These are the activations of a small neural network, seen along a few directions. Each row is one input.
Each table varies a few parts of the input and shows all the possible inputs, shuffled.
A made-up example of a description, with smaller parts first: line(6) and (point or line(9) or (values(3) and ring(8))).
Shared parts are said once, and a part with two or three values counts as separate values.
(in the rows, 128 means zero)

Other details of the inputs shift rows strongly along two fixed directions, in all tables alike. That doesn't count.

A family of inputs:
r1: [172  89 130 221 120 107 154 100 102 148 117  83 207  97 210  80]
r2: [132 146 116 110 151 129 153 194 116  95  95 134 113 171 113 165]
r3: [126 142 136 115 158 122 153 197 102 102  97 133 113 168  99 160]
r4: [157 117  87 138 113 133  84  63 152 160 124 144 145 115 114  85]
r5: [184 114 106 210 122 109 152  91 110 151 103  88 209 107 211  74]
r6: [112 117 144 125 156 127 155 210 105  99 117 124 108 161 111 173]
r7: [133 128 139 135 112 129 120  75 134 145 135 119 147 101 141  95]
r8: [181 124 100 180 164 111 183 214  85  98  50 106 172 180 159 135]
r9: [ 69 165 140  44  95 150  90  68 181 134 198 156  67  98 103 148]
r10: [136 135 124 137 106 127 121  73 143 148 147 116 148  97 166 100]
r11: [121 111 147 149 103 125 123  80 134 145 164 114 145  86 165 107]
r12: [170 108 110 190 159 108 186 223  87  96  78  99 169 173 180 151]
r13: [ 69 173 136  16 141 151 123 189 155  83 144 172  29 172  53 210]
r14: [ 62 154 177  50 108 146  86  68 159 142 187 157  71  93  66 133]
r15: [113 118 142 125 153 127 153 211 102 100 116 127 108 160 111 172]
r16: [127 126 156 145 116 123 118  77 116 154 137 119 151  92 128  88]
r17: [114  97 164 155 111 125 120  86 118 153 156 111 147  84 145  93]
r18: [ 92 147 108  46 102 157  49  55 192 149 173 182  64 112  54 128]
r19: [155 136  68 112 154 133 116 180 140 111  85 154 110 187  84 157]
r20: [113  99 167 151 108 126 117  87 120 154 157 111 141  83 143  95]
r21: [134 134 123 137 107 126 123  73 142 146 148 118 148 100 166 101]
r22: [154 137  66 112 152 135 116 181 138 111  85 157 108 184  84 156]
r23: [127 142 136 117 159 123 153 198 102 103  95 133 112 166  99 161]
r24: [120 110 148 148 103 124 123  80 135 146 163 114 141  86 165 106]
Description of these inputs: values(4) and (point or ring(5)).
Question: Changing only the values(4) part turns r6 into r15. The same change can be made to r7. Which row results?
Answer: r2
Question: Change only the values(4) part in r4. List by row number the other rows that result.
Answer: r18, r19, r22
Question: Change only the values(4) part in r11. List by row number the other rows that result.
Answer: r1, r12, r24
Question: Change only the ring(5) part in r23. List by row number the other rows that result.
Answer: r10, r13, r20, r24
